A small network was shown many inputs. Here are its activations along a few directions, one row for each input.
Each table varies a few parts of the input and shows all the possible inputs, shuffled.
Descriptions start from the smaller parts, as in this example, which fits no table here: values(3) and (point or line(9) or (line(6) and ring(8))).
Shared parts are said once, and a part with two or three values counts as separate values.

Other details of the inputs vary at random and push rows far along three fixed directions, the same in every table; ignore that.

A family of inputs:
R1: -49 26 8 38 24 55 -17 -65 -16 54 -26
R2: 16 -29 -58 38 -72 -23 12 -2 -16 -70 -50
R3: 48 41 71 -63 2 -8 14 36 -60 38 30
R4: 6 -41 0 -27 -50 -53 3 19 -22 -36 -19
R5: 42 45 78 -61 6 3 20 45 -66 34 35
R6: -47 -47 -44 42 27 -7 -23 -23 38 -21 14
R7: 23 -34 -15 -26 -31 -22 10 20 0 -75 11
R8: 62 -38 30 -96 -7 -70 8 41 9 0 39
R9: 1 -32 -30 1 -75 -34 7 -48 1 -70 -55
R10: 2 81 -11 0 -44 33 55 -23 -26 -14 -45
R11: -39 42 -17 13 39 53 30 -24 22 63 -4
R12: -17 41 14 19 65 34 -25 -27 1 44 34
R13: 56 -37 -21 -25 -30 -37 21 40 -7 -29 5
R14: -22 32 -15 47 51 77 -15 -32 2 34 -42
R15: -1 -46 11 -36 69 -70 -28 32 43 61 67
R16: 15 33 38 -26 -31 45 15 -10 -55 -16 -23
R17: -54 -51 -33 29 10 -29 -30 -34 33 15 -16
R18: 21 -20 -14 -10 -31 -48 2 17 -4 -72 15
R19: 53 68 59 -49 24 -8 3 43 -48 1 56
R20: -66 -23 -63 25 -13 -9 -30 6 59 19 -6
R21: -22 14 43 -5 68 55 0 6 -17 70 45
R22: 48 53 67 -55 18 13 27 48 -55 10 53
R23: 44 -25 23 -61 5 -71 10 80 -11 -29 65
R24: -69 -75 -45 44 -1 28 -12 -31 28 -26 -23
R25: -16 -71 5 -32 45 -35 -13 10 36 57 37
R26: -63 -77 -45 33 -7 16 -23 -45 29 -6 -39
R27: -73 -59 -50 64 3 10 -14 -22 23 -31 -12
R28: 41 72 48 10 -34 33 21 -3 -22 0 -25
R29: 0 37 26 0 -45 47 18 -32 -60 -28 -42
R30: -39 43 -20 4 16 66 -23 -13 35 58 5
R31: 25 75 24 31 -28 29 15 -11 -31 -25 -63
R32: -38 -34 -41 -4 33 -30 25 26 56 45 21
R33: -42 -65 -18 10 20 -31 -20 -12 28 34 5
R34: -13 -54 -16 -15 43 -27 -27 -15 53 26 28
R35: 8 0 -34 -30 -71 -44 5 38 23 -32 -3
R36: 15 -26 -14 -8 -34 -42 11 26 -11 -70 14
R37: -26 -41 -23 14 -78 -27 6 -9 -27 -76 -56
R38: -20 -40 -27 24 -74 -19 17 -8 -23 -86 -41
R39: 3 -17 -35 18 -69 -49 -2 -43 0 -78 -46
R40: 12 -58 -12 -16 67 -44 -14 72 27 69 63
R41: -11 -42 -9 -6 62 -46 -29 22 42 27 63
R42: 50 53 25 0 -41 51 16 -6 -31 -3 -12
R43: -6 -59 -2 9 28 -7 -11 22 74 34 17
R44: 69 -24 33 -58 6 -75 23 83 22 -6 20
R45: -62 54 -29 42 25 51 18 -31 11 51 -27
R46: -47 -63 -17 9 20 -34 -25 -7 26 33 1
R47: -34 29 15 24 38 30 -22 -48 -5 62 -1
R48: 52 59 44 -45 12 26 6 12 -36 -18 36
R49: 31 48 61 -37 -2 23 27 26 -62 7 25
R50: 56 69 49 -20 -1 35 18 15 -21 -2 -30
R51: 33 -24 5 3 -55 -47 15 31 24 -39 -16
R52: 1 -38 -20 -2 -49 -14 20 4 -9 -83 -13
R53: -60 19 13 42 26 71 -10 -45 -27 44 -20
R54: 7 -19 -41 15 -59 -28 -1 -37 6 -100 -33
R55: -65 -75 -43 40 -8 7 -17 -47 25 -3 -37
R56: -19 19 -28 53 32 82 -14 -35 -5 40 -21
R57: 11 73 -9 44 -36 37 7 -24 -54 -43 -84
R58: -29 31 38 7 74 44 -12 21 -21 61 51
R59: 47 64 38 2 -32 22 13 18 -45 13 2
R60: -61 44 -45 45 11 82 22 -59 23 28 -47
R61: 44 53 44 -36 7 21 19 19 -45 -14 37
R62: -31 -55 -20 9 48 -18 -12 18 32 8 49
R63: 19 -36 -39 33 -88 -11 17 -16 9 -68 -43
R64: 31 -30 6 -46 -36 -66 10 6 -1 -25 1
R65: -4 -53 -2 -25 56 -45 -20 0 51 44 49
R66: -31 -69 -15 -5 45 5 -10 22 36 6 41
R67: -56 50 -17 71 24 48 -39 -79 -5 10 -32
R68: 30 -2 -12 -66 -46 -55 11 63 27 -7 29
R69: -28 -45 -28 15 38 -35 -29 -21 46 9 22
R70: 31 60 13 32 -56 45 18 -23 -40 -13 -30
R71: 11 67 -2 25 -45 33 -1 -74 -35 -59 -50
R72: 48 -15 11 -48 -10 -79 -2 30 4 -31 35
R73: -8 -45 4 3 63 -44 -15 55 55 46 17
R74: 54 -22 6 -61 -5 -52 -1 33 12 -45 39
R75: -60 -38 -57 62 10 -15 -39 -41 36 -32 -15
R76: 19 69 15 7 -37 16 4 -58 -40 -28 -35
R77: 26 -28 -7 13 -66 -25 19 4 29 -56 -38
R78: 3 76 -14 -7 -68 42 9 -17 -11 -20 -35
R79: 26 42 46 -31 -24 16 15 -5 -60 9 -11
R80: -14 43 3 39 66 55 -9 -12 -9 58 -18
R81: 34 76 49 14 -35 26 12 6 -27 0 -27
R82: 5 32 32 24 50 42 -9 14 0 94 45
R83: 45 -22 -2 -49 -21 -51 -3 7 14 -51 13
R84: 57 -47 33 -96 -11 -63 12 48 1 3 35
R85: 23 30 27 -7 85 35 -4 35 -14 106 57
R86: -31 -54 -30 17 42 -11 -21 -8 43 -8 35
R87: -82 -65 -43 60 -3 5 -16 -20 15 -21 -23
R88: -10 37 2 34 66 60 -8 -16 -3 55 -19
R89: 44 70 40 1 -12 32 22 0 -24 -11 -43
R90: 18 39 36 -7 101 22 -8 43 -7 97 36
Each input here is: line(5) and (values(2) or ring(5) or ring(11)).
The inputs of R40 and R85 match in every part but the line(5) part. If R37 is changed in the same way as R40 into R85, which row does it become?
> R53
The inputs of R61 and R23 match in every part but the line(5) part. If R86 is changed in the same way as R61 into R23, which row does it become?
> R19
Which other rows does R42 become when the ring(5) part takes its other values? List them by row number.
> R14, R43, R50, R56
Which other rows does R45 become when the values(2) part takes its other values? List them by row number.
> R20
Which other rows does R10 become when the values(2) part takes its other values? List them by row number.
> R68
Which other rows does R64 become when the line(5) part takes its other values? List them by row number.
> R8, R9, R17, R47

A family of inputs:
R91: -2 60 7 -17 -89 19 18 -66 -38 -26 -56
R92: -74 -41 -34 58 66 29 -40 -63 35 8 0
R93: 2 -3 -46 -1 -17 -37 0 19 52 -13 9
R94: -50 50 -10 46 45 102 -2 -19 13 87 1
R95: 19 28 44 -24 25 34 7 -2 -60 9 24
R96: 21 -62 -6 -12 -24 -53 21 71 25 0 -6
R97: 27 -22 -36 -27 -49 -46 22 35 49 -48 -3
R98: 30 41 33 -48 -11 8 38 69 -18 35 26
R99: 16 48 23 -2 -81 12 2 -61 -46 -21 -79
R100: -1 66 38 -10 29 52 -13 -31 -31 7 32
R101: -4 47 13 0 115 20 -15 25 41 121 56
R102: 24 41 15 -36 -82 -12 24 -46 -46 -35 -68
R103: 41 -46 -17 -8 -50 -38 22 48 15 -29 -25
R104: -74 -74 -40 35 32 21 -28 -28 25 5 25
R105: 51 -1 85 -59 28 -23 8 62 -57 24 59
R106: -45 -60 -26 57 29 -1 -41 -50 34 -21 -8
R107: 25 -74 1 -13 -35 -47 -1 17 -17 -61 5
R108: -55 33 -25 68 -3 74 13 -29 -8 25 -64
R109: -39 48 13 29 -34 69 3 -46 -68 -35 -26
R110: -24 -46 -58 29 10 -18 0 -1 71 -6 -24
R111: 8 74 -2 11 -52 19 -8 -56 -52 -81 -19
R112: 7 -35 -7 13 9 -51 -31 -12 8 -38 17
R113: 41 5 72 -74 35 -20 19 60 -59 20 61
R114: -17 -43 -46 42 35 -37 -27 12 77 30 3
R115: 26 -57 -27 -29 -15 -45 29 60 30 -6 1
R116: 26 -31 -17 4 -3 -37 1 29 53 -3 -8
R117: 20 55 52 -31 89 7 -22 3 -28 52 69
The inputs of R98 and R96 match in every part but one. If R91 is changed in the same way as R98 into R96, which row does it become?
> R99
Describe the family of inputs behind these rows.
> values(3) and (point or (values(2) and line(4)))
Which other rows does R112 become when the values(3) part takes its other values? List them by row number.
> R111, R117
Which other rows agree with R117 in the values(3) part? List them by row number.
> R92, R95, R101, R102, R108, R110, R113, R115
A walk changes only the line(4) part. It starts at R111 and steps to R100. List the rest of the walk in order.
> R104, R109

A family of inputs:
R118: 14 37 -15 -8 -76 4 23 -7 -24 -57 -55
R119: -24 -10 -22 10 4 -8 -3 4 18 14 -25
R120: -26 17 5 38 22 9 -39 -34 11 -9 -8
R121: -1 116 14 32 -42 74 18 -40 -54 0 -48
R122: 7 111 71 5 -7 97 10 -45 -107 15 -18
R123: -20 -70 -51 -8 -15 -41 -1 20 54 -18 -13
R124: -20 16 -16 41 1 46 -1 -34 9 10 -47
R125: -19 14 -17 34 16 22 -42 -33 4 -7 5
R126: -14 45 13 39 37 69 -5 -28 0 57 -18
R127: -12 -41 11 -12 4 5 3 15 -17 -25 19
R128: 35 66 16 -6 -29 23 -17 -18 -41 -39 2
R129: -15 73 23 31 34 58 1 -13 -18 71 2
R130: 51 2 25 -40 -2 -13 22 47 8 15 32
R131: 1 -25 -16 -31 -13 -36 11 40 26 4 18
R132: 29 2 39 -48 33 -34 -21 37 19 8 69
R133: 21 -3 4 -24 3 -14 8 25 8 10 -14
R134: -65 14 -46 80 -13 35 -9 -50 11 5 -61
R135: 3 9 15 -1 66 0 -43 9 8 46 50
R136: -29 -11 33 -10 53 36 -12 -2 -19 58 48
R137: -34 -25 29 -1 40 24 -25 -27 -8 68 28
R138: -1 -53 -38 17 -31 -30 9 12 38 -27 -10
R139: -5 15 15 1 19 -15 -6 -25 10 -15 9
R140: -2 -63 -52 24 -57 -30 10 -5 38 -62 -48
R141: -36 -3 -51 49 17 27 -31 -61 7 -12 -10
R142: -76 -46 -40 79 -17 43 -14 -61 -13 -54 -61
R143: -14 -24 20 5 17 9 -2 5 -32 -13 -1
R144: 27 -40 38 -67 21 -32 16 65 -26 0 70
R145: -68 -21 -11 48 -10 55 -28 -80 -10 18 -24
R146: -9 -73 -39 -22 -6 -66 1 43 49 -7 1
R147: 71 75 40 -54 -51 10 35 23 -49 -27 -27
R148: 9 -53 -36 18 -44 -36 13 8 30 -45 -34
R149: 28 27 -20 16 -96 -5 31 -9 -24 -76 -51
R150: 11 -53 -5 -20 32 -37 0 39 42 30 13
R151: -48 -21 -29 36 32 0 -10 1 37 47 1
R152: -27 -52 -57 58 -40 -7 -1 -32 35 -46 -69
R153: -34 2 -6 24 84 10 -22 -41 18 50 25
R154: -58 25 15 53 34 93 -14 -51 -39 16 -15
R155: -47 -31 18 18 67 39 -17 -1 -6 40 30
R156: -2 72 -8 26 -63 34 18 -32 -41 -36 -68
R157: 70 60 29 -23 -68 0 39 20 -45 -43 -23
R158: 5 -73 -26 -18 4 -44 3 34 54 1 7
R159: -8 28 16 26 -57 33 9 -48 -75 -54 -58
R160: -39 47 -10 44 10 48 -2 -26 -2 38 -20
R161: 69 91 42 -52 -30 5 30 -18 -63 -44 11
R162: -4 -39 -45 28 -58 -32 13 3 23 -51 -32
R163: 44 6 -7 -27 -5 -34 -4 3 -23 -32 17
R164: 74 22 38 -44 -23 -37 30 56 -22 -3 13
R165: 28 89 23 -22 -33 53 22 -8 -40 -3 -29
R166: 55 10 -7 -16 -88 -15 34 7 -16 -79 -47
R167: -1 64 26 27 31 52 4 -5 -17 64 5
R168: -55 1 -29 72 -2 21 -43 -66 22 -37 -38
R169: 36 -15 7 -39 54 -46 -16 27 0 25 57
R170: -7 -38 -20 -18 12 -9 0 22 43 17 7
R171: 18 24 22 -32 30 0 5 31 -1 46 6
R172: -73 -79 -34 41 29 12 -14 -15 14 -5 6
R173: -37 -54 -13 27 -38 -10 -18 -52 -13 -21 -39
R174: -43 -18 3 35 23 29 -6 -19 -33 -1 -12
R175: -11 15 -8 -1 -6 1 6 11 6 17 -8
R176: -2 -56 -38 1 -26 -24 6 8 42 -28 -21
R177: 14 55 48 -4 -50 41 4 -52 -81 -12 -35
R178: 4 10 8 -21 33 19 1 18 18 46 11
R179: -3 -1 -12 2 -15 -6 12 17 16 10 11
R180: -35 -35 4 15 30 13 -4 1 -21 4 11
R181: 51 -32 37 -66 -44 -58 23 44 -50 -49 18
R182: 12 -41 49 -60 32 -26 -11 26 -9 59 66
R183: 25 -16 12 -25 21 -15 12 46 26 37 46
R184: 78 35 42 -83 3 -48 25 27 -31 -22 52
R185: -30 -57 -72 14 -72 -34 7 -6 38 -70 -51
R186: -13 -5 -20 -6 -16 -12 8 14 17 4 -5
R187: 1 -6 -11 2 -12 -19 11 21 14 8 6
R188: 9 -34 3 -28 4 -64 -1 7 33 -38 27
R189: -29 3 -3 36 73 17 -55 -19 16 49 27
R190: -66 18 -42 64 -6 51 -8 -43 20 19 -32
R191: 54 64 46 -33 -37 -28 20 -12 -41 -64 -13
R192: -33 -36 -41 26 66 -1 -38 -24 32 31 33
R193: -8 -57 -10 -7 -30 -28 13 16 -24 -62 -4
R194: 31 25 -18 -19 -100 -22 31 5 -28 -85 -63
R195: 44 26 40 -46 27 -7 17 59 1 59 64
R196: -20 -2 -17 20 7 5 1 6 22 28 8
R197: 23 -21 5 -38 42 -53 1 10 13 5 47
R198: -40 8 -10 45 48 69 -13 -28 34 64 -1
R199: -2 -61 -53 28 -60 -30 12 -4 39 -63 -41
R200: 14 -46 -15 -42 -2 -49 8 48 35 2 11
R201: -16 -38 2 -17 49 -44 -16 3 52 8 50
R202: 54 59 26 -43 -58 -25 33 32 -46 -30 -27
R203: -27 -75 6 -19 34 -22 -13 19 9 25 46
R204: -1 -41 -9 -8 -3 -49 -27 9 38 -40 24
R205: -19 -14 -24 6 4 1 -2 2 23 12 -23
R206: 23 9 25 -35 41 17 6 33 19 56 37
R207: 28 42 42 -22 10 -7 -19 6 -10 -11 26
R208: -12 16 10 28 50 44 -5 -4 21 67 11
R209: -10 -84 -46 20 -12 -52 2 23 56 -15 -4
R210: -10 45 29 -4 39 22 -9 -31 7 14 30
R211: 55 -18 3 -32 -49 -68 28 54 -3 -35 0
R212: 8 62 47 -5 63 28 3 26 -13 99 39
R213: 29 -26 10 -52 46 -59 3 22 19 10 61
R214: 28 52 -9 -3 -22 23 -4 -35 -40 -39 -2
R215: 9 16 13 -3 43 1 -38 5 1 23 41
R216: 4 5 -4 -6 5 9 4 6 10 14 -21
R217: 56 89 72 -21 37 43 17 24 -40 68 18
The inputs of R213 and R161 match in every part but one. If R192 is changed in the same way as R213 into R161, which row does it become?
> R214
The inputs of R135 and R128 match in every part but one. If R124 is changed in the same way as R135 into R128, which row does it become?
> R206
Describe the family of inputs behind these rows.
> line(5) and (line(4) or ring(5) or ring(11))
A walk changes only the ring(5) part. It starts at R189 and steps to R169. List the rest of the walk in order.
> R153, R191, R120
A walk changes only the line(5) part. It starts at R136 and steps to R203. List the rest of the walk in order.
> R122, R181, R159
Which other rows does R177 become when the line(4) part takes its other values? List them by row number.
> R142, R180, R181
Which other rows does R125 become when the ring(5) part takes its other values? List them by row number.
> R141, R184, R201, R204
Which other rows does R126 become when the ring(11) part takes its other values? List them by row number.
> R124, R129, R146, R148, R151, R156, R167, R205, R209, R216
A walk changes only the line(5) part. It starts at R134 and steps to R151. List the rest of the walk in order.
> R160, R121, R190
Which other rows does R174 become when the line(4) part takes its other values? List them by row number.
> R143, R159, R173
